A small network was shown many inputs. Here are its activations along a few directions, one row for each input.
In each table, some parts of the input vary, and every possible input appears once, in random order.
Descriptions start from the smaller parts, as in this example, which fits no table here: one of 4 places along a line, together with either a single point or one of 9 places along a line or (one of 3 separate values, together with one of 5 places around a ring).
Shared parts are said once, and a part with two or three values counts as separate values.
In the rows, zero is written as 128.

Other details of the inputs shift rows strongly along two fixed directions, in all tables alike. That doesn't count.

Table:
R1: [114 220  80  72   7 161 172 124  92 192  30  79 150]
R2: [ 79 175  80 115 128  88 145 143  97 187  90 105 104]
R3: [ 93 163 112 121 139 123 127 158  99 138 103  98 115]
R4: [130 133 115 160 154 126  91 125 120 131 172 146 138]
R5: [116 131 120 115 151 106 129 108 131 158 150 141 117]
R6: [ 74 166 100 118 123  98 109 174 122 177 142  93 136]
R7: [176  87 137 164 146 121 129 111 140 101 147 147  96]
R8: [124 157 159  85  76 166 133 103 124 146  85  96 131]
R9: [165  90 130 155 150 135 127 101 146 105 190 147 120]
R10: [102 116 135 137 152 117  91 136 120 134 165 112 135]
R11: [126  90 154 156 168 142 134 120 148  85 135 161 116]
R12: [132  94 136 137 155  96 119 157 142 113 164 152 142]
R13: [117 131 143 131 132 139 129 129 111 125  96 105 119]
R14: [131 133  96 157 125 118 145 130 116 134 130 111 110]
R15: [105 226  85  98  15 166 178 121  94 191  16  71 120]
R16: [153 120 100 131 125 100 118 138 124 130 146 125 129]
R17: [ 64 170  72 138 148 111 121 175 116 154 107  83 131]
R18: [ 96 125 114 125 145 112 117 150 129 112 142 141 148]
R19: [150  89 157 126 170 127 119 129 129  77 165 161 137]
R20: [172  91 136 150 148 123 108 106 147 111 184 146 113]
R21: [108 124 124 123 147 107 104 151 106 119 140 115 149]
R22: [109 124 125 127 144 127 116 146 144 133 166 128 128]
R23: [226  84 189 121  94 193 157  61 152  88 103 193 140]
R24: [146 132 179 100 108 166 150  92 156 105 116 146 126]
R25: [182  99 204  99  61 204 175  66 146 115  36 128 107]
R26: [101 134 106 126 140  80 109 167 115 144 141 106 151]
R27: [140 101 154 148 148 123 135 129 138 119 121 125 119]
R28: [178 108 189  71  44 187 164  76 142 120  48 130 135]
R29: [118 116 146 134 178 123 100 134 128 104 184 137 128]
R30: [150  98 100 150 152 104 129 133 125 111 179 141 136]
R31: [146  83 150 153 165 139 139 131 152  98 145 155 111]
R32: [142 107 138 110 122 147 144 120 153 103 117 144 146]
R33: [ 76 166  91 133 127  96 128 185 112 175 104  89 121]
R34: [127 119 141 122 150 117 132 133 134  90 143 152 143]
R35: [194 146 175 108  34 211 181  61 137 131  23 147 111]
R36: [ 92 143 118 132 144  96  99 156 123 155 157  96 139]
R37: [128 142  89 139 134  89  95 152 105 143 141 124 139]
R38: [163 108 140 165 136 122 116 112 129 112 127 151 103]
R39: [109 149  97  96 123  91 142 130 112 168 113 131 129]
R40: [159  94 153 109 115 147 148 123 154 104 128 158 135]
R41: [165 110 143 149 139 127  97 102 138 118 162 152 120]
R42: [110 125 136 151 173 116 131 142 128  98 138 140 118]
R43: [ 85 179  70 145 123 114 107 147  98 163 155 100 141]
R44: [ 63 169  81 123 144 113 102 164 127 157 146  89 145]
R45: [123  96 161 136 156 146 117 108 159  92 167 162 130]
Description of these inputs: one of 3 separate values, together with either a single point or one of 5 places around a ring or one of 9 places around a ring.
Question: The inputs of R1 and R15 match in every part but the choice among 3 separate values. If R26 is changed in the same way as R1 into R15, which row does it become?
Answer: R27
Question: The inputs of R24 and R42 match in every part but the choice among 3 separate values. If R6 is changed in the same way as R24 into R42, which row does it become?
Answer: R33
Question: Which other rows does R4 become when the place on the ring of 5 takes its other values? List them by row number.
Answer: R9, R20, R41, R43
Question: Which other rows does R14 become when the place on the ring of 5 takes its other values? List them by row number.
Answer: R7, R15, R35, R38
Question: Which other rows does R25 become when the choice among 3 separate values takes its other values? List them by row number.
Answer: R10, R28

Table:
R46: [ 73 175  50 177 152  99  86 166  75 165 142  91 137]
R47: [145 161  99  96  38 139 184 121 138 177  56 117 123]
R48: [ 84 176  50 161 147 100  91 163  87 158 191  90 142]
R49: [161 174 128 105  50 164 179 112 113 137  22 111 107]
R50: [210  51 197 171 153 146 169  86 151  73 130 192  93]
R51: [ 80 150 171  68 123 151 153 134 144 139  89 125 139]
R52: [124 187 114  99  41 161 153  92 112 194  21  80  94]
R53: [129 170 119 133  70 155 145 106 118 180  58 112 103]
R54: [ 92 198  63 104  89  71 106 168  88 214 119  84 148]
R55: [105  77 188 116 185 142 128 113 152  61 165 173 151]
R56: [220  71 171 129 125 140 116  80 150  83 167 198 135]
R57: [ 97  74 170 154 213 110  78 169 154  65 201 144 152]
R58: [ 85  98 163 130 161 130 102 157 140  85 153 117 159]
R59: [142  98 109 195 207 102  77 133 136  91 250 159 122]
R60: [ 74 184  59 159 141  82  97 168 101 187 179  86 122]
R61: [ 82 143 162  62 135 148 148 135 144 133  92 115 131]
R62: [ 72 187  50 175 151  87  76 173  88 167 137  98 124]
R63: [215  66 196 133 111 165 185  61 148  83  80 162  83]
R64: [120  85 200 107 179 151 131 108 168  61 154 182 143]
R65: [145  75 215  88 133 178 140 115 173  85 109 132 125]
R66: [155  67 110 176 200  82  72 138 107  88 244 176 155]
R67: [144 153  83 114  81 126 153 134 131 147  95 127 133]
R68: [ 63 124 144 123 171 111  99 191 135 126 152 100 147]
R69: [215  98 178  86  77 151 145  58 150 130 102 146 124]
R70: [ 84 139  42 147 157  55 112 176 111 164 157 101 123]
R71: [152 148 117 131  95 148 163 123  97 123  68 114 124]
R72: [150 104 130 154 156 122 117  98 142 124 189 129 103]
R73: [168 149 106  91  43 169 179 104 130 145  60 122 141]
Question: The inputs of R55 and R64 match in every part but one. If R48 is changed in the same way as R55 into R64, which row does it become?
Answer: R59
Question: What do these inputs look like to the network?
Answer: one of 4 places along a line, together with either one of 2 separate values or one of 5 places around a ring
Question: Start at R66 and move only the place on the ring of 5, one step at a time. The first step leads to R48. Which rows follow, in order?
Answer: R46, R71, R73
Question: Which other rows does R49 become when the place on the ring of 5 takes its other values? List them by row number.
Answer: R56, R59, R62, R67
Question: Which other rows does R57 become when the choice among 2 separate values takes its other values? List them by row number.
Answer: R64
